Each row below holds a small network's activations on one input, seen along a few directions.
In each table, some parts of the input vary, and every possible input appears once, in random order.
A made-up example of a description, with smaller parts first: one of 8 places around a ring, together with either a single point or one of 11 places around a ring or (one of 2 separate values, together with one of 6 places along a line).
Shared parts are said once, and a part with two or three values counts as separate values.

Other details of the inputs shift rows strongly along two fixed directions, in all tables alike. That doesn't count.

A family of inputs:
x1: [-5.92 -0.83 -0.13  3.04  3.67  2.26 -1.83 -1.72 -0.34  1.30  5.22]
x2: [ 3.21 -0.29  0.41 -2.64 -2.39 -2.42  1.67  0.00 -0.43 -1.58 -3.90]
x3: [ 3.71 -0.97  1.47 -3.44 -1.23 -1.97  0.71  0.98  1.42 -1.75 -3.38]
x4: [ 3.58 -0.65  0.47 -2.33 -2.65 -1.67  1.02  1.68  2.67 -1.73 -3.16]
x5: [ 0.57  0.98 -4.11  0.22  6.75  2.39  9.52  0.89  2.59  0.40  0.75]
x6: [-3.29 -0.16 -1.65  3.06  4.17  1.57 -1.80 -1.63 -2.85  1.87  5.97]
x7: [ 2.50  2.53  0.05  3.42  8.45  4.20  9.41 -0.39  3.88  1.65 -2.42]
x8: [ 3.27  3.63  3.14 -0.06 -1.63 -1.53  0.57  1.34  1.29 -0.88 -7.34]
x9: [-4.16  0.50 -1.68  3.83  2.62  1.57 -0.85 -1.41 -1.51  0.86  6.71]
x10: [-4.47 -0.19 -0.48  3.46  3.08  0.97 -0.50 -1.77 -1.92  1.32  6.53]
x11: [ 0.53 -1.13  0.86 -1.86 -1.57  0.52 -0.15  0.62 -0.01 -1.85 -5.65]
x12: [-3.36 -0.40  1.91  0.67 -7.27 -0.64 -9.63 -0.96 -2.18  0.04  1.73]
x13: [ 0.95 -1.08 -1.53 -0.01  8.23  1.03  8.74  1.14  4.34 -0.50  0.55]
x14: [-4.75 -0.95 -1.47  2.68  4.82  2.97 -3.31 -1.57 -1.21  1.93  4.52]
x15: [-0.43  0.42  2.41 -1.80 -7.33 -1.78 -9.08 -0.61 -1.21  1.65  4.57]
x16: [-5.47  0.61 -1.49  1.95  2.89  3.96 -1.86 -0.74 -0.60  2.15  5.75]
x17: [-1.53 -0.18  2.52 -0.33 -7.21 -4.00 -7.75 -2.19 -3.04  1.01  3.71]
x18: [ 2.08 -0.43  0.57 -1.41 -2.35 -0.97  1.18  0.73 -1.57 -1.94 -4.42]
x19: [ 4.43 -1.45  0.59 -3.10 -1.45 -2.05 -0.53  1.67  1.25 -0.89 -3.87]
x20: [ 2.97 -0.01 -0.64 -1.56 -3.60 -2.21  1.86  0.91  0.79 -1.57 -3.76]
x21: [ 1.76  0.78 -0.70 -1.56 -3.88  0.06  1.75  2.32 -0.87 -0.82 -3.79]
x22: [ 3.80 -0.73 -0.54 -2.24 -2.10 -2.26  0.86  0.71 -0.51 -0.66 -4.30]
Description of these inputs: either one of 2 separate values or (one of 4 places along a line, together with one of 5 places along a line).
Which other rows does x14 become when the place on the line of 5 takes its other values? List them by row number. -> x1, x11, x12, x16
Which other rows does x12 become when the place on the line of 4 takes its other values? List them by row number. -> x4, x9, x20
Which other rows does x10 become when the place on the line of 5 takes its other values? List them by row number. -> x6, x9, x18, x21

A family of inputs:
x23: [ 2.14 -0.81  0.57 -1.63 -2.95 -0.62 -0.33  1.80 -0.28 -1.78 -7.13]
x24: [-3.64  0.56  0.71  2.65  1.45  1.90 -3.25 -1.82 -0.50  1.57  4.08]
x25: [-0.42 -0.38 -0.81  0.95  4.36  2.62  4.71  0.65  1.45 -0.22 -2.15]
x26: [-2.32 -0.48 -0.66  0.82  0.82 -0.95 -1.78 -1.61 -0.92  0.70  6.98]
x27: [ 1.21 -0.61  3.32 -2.21 -7.51 -4.63 -8.17 -1.24 -1.62  0.10  1.49]
x28: [-0.24  1.65 -1.09  1.64  4.06  2.25  5.06  1.05  1.73 -0.18 -1.88]
x29: [ 5.09 -0.35  1.46 -3.41 -5.46 -4.26  0.77  1.22  0.40 -1.83 -5.33]
x30: [ 1.42 -0.67 -3.10 -0.99  3.62  0.81  6.51  1.45  1.97 -0.52 -0.24]
x31: [ 3.05  0.44 -1.54 -0.58  4.03  0.13  5.74  0.55  1.72  0.11 -0.38]
x32: [-0.26  0.99 -0.58  1.12  4.42  2.30  4.09  1.08  2.32 -0.23 -2.10]
x33: [ 2.11 -0.11  0.25 -1.10 -3.66 -0.82  0.20  1.69 -0.98 -1.67 -6.85]
x34: [-2.35 -1.05 -0.30  0.36  1.37 -0.75 -2.43 -1.52 -0.18  0.59  6.84]
x35: [-0.48  0.36 -1.77  1.03  4.00  2.26  5.03  0.52  0.29 -0.41 -2.12]
x36: [ 5.88 -0.43  1.63 -3.97 -4.79 -2.93 -0.39  1.60  0.93 -1.16 -5.64]
x37: [-3.92  0.03  0.01  1.90  1.84  1.80 -3.36 -1.71 -1.70  1.28  3.93]
x38: [-2.43 -0.78 -1.18  0.06  1.04  0.30 -2.70 -1.02 -0.26  1.39  6.61]
x39: [-1.02  1.00  2.78  0.50 -7.54 -1.18 -7.31 -0.98 -2.50  0.57 -0.38]
x40: [-3.81  0.65  0.29  2.86  0.89  1.76 -2.40 -1.71 -1.86  1.66  4.26]
Changing only one part turns x31 into x36. The same change can be made to x39. Which row results? -> x24
Describe the family of inputs behind these rows. -> one of 2 separate values, together with either one of 4 places along a line or one of 5 places along a line
Which other rows does x26 become when the choice among 2 separate values takes its other values? List them by row number. -> x34
Which other rows does x40 become when the place on the line of 5 takes its other values? List them by row number. -> x28, x33, x35, x39

A family of inputs:
x41: [-1.44  0.23 -1.73  2.21  4.63  0.29  1.77 -1.96  0.22  1.53  7.12]
x42: [-1.05  1.09  2.36  1.53 -4.32 -1.80 -5.06 -1.89 -3.77  0.89  1.04]
x43: [ 3.65 -0.35 -2.21 -1.16  5.91 -0.82  8.71  0.73  2.24 -1.10 -1.82]
x44: [-2.33 -0.63  0.29 -0.58 -5.32  0.20 -6.04 -0.25 -2.43  0.57  1.55]
x45: [-0.91  0.70  2.58 -0.57 -4.44 -0.96 -5.70 -0.48  0.13  0.73  1.87]
x46: [-0.06 -0.57 -3.43  0.51  5.48  2.91  7.92  2.17  1.86 -1.64 -4.77]
x47: [ 0.38 -0.28  2.76 -1.37 -2.66 -2.43 -6.84 -1.36 -0.60  0.82  2.21]
x48: [ 2.13 -1.27  0.64 -1.72 -3.41 -0.56  1.08  1.55 -0.96 -2.44 -9.40]
x49: [-2.51  1.20 -1.64  2.13  3.98  1.08  2.39 -1.38  0.32  1.31  6.71]
x50: [-0.97 -2.03  0.62 -1.08 -4.57 -1.81 -6.00 -0.47 -1.74 -0.04  2.65]
x51: [ 4.51  0.91  0.17 -2.51 -5.22 -1.33  2.77  2.08  0.16 -1.21 -6.42]
x52: [ 2.86 -0.57 -1.25 -0.49  5.98  1.32  7.51  1.53  4.55 -0.59 -2.90]
x53: [-3.70  1.61 -0.42  3.77  5.75  3.16 -0.27 -1.17  0.68  1.81  4.62]
x54: [-3.21  1.30 -0.53  2.63  5.05  3.44  0.17 -1.16  1.17  2.37  5.43]
x55: [ 3.67  0.34  2.80 -1.21 -2.68 -0.53  0.58  1.22  0.58 -1.68 -9.25]
x56: [-4.37 -0.81 -2.20  1.43  4.04  2.23  0.91 -0.63  0.25  0.71  5.96]
x57: [-0.96  1.73  1.19  1.15 -5.19 -1.61 -5.09 -0.77 -3.00  0.82  1.73]
x58: [ 4.30 -2.58  0.00 -4.68 -3.00 -2.80  1.19  2.23  0.34 -2.85 -6.34]
Describe the family of inputs behind these rows. -> one of 3 separate values, together with one of 6 places along a line
Changing only the place on the line of 6 turns x46 into x48. The same change can be made to x57. Which row results? -> x42
A walk changes only the place on the line of 6. It starts at x47 and steps to x52. List the rest of the walk in order. -> x45, x54, x53, x55
Which other rows does x45 become when the choice among 3 separate values takes its other values? List them by row number. -> x49, x56
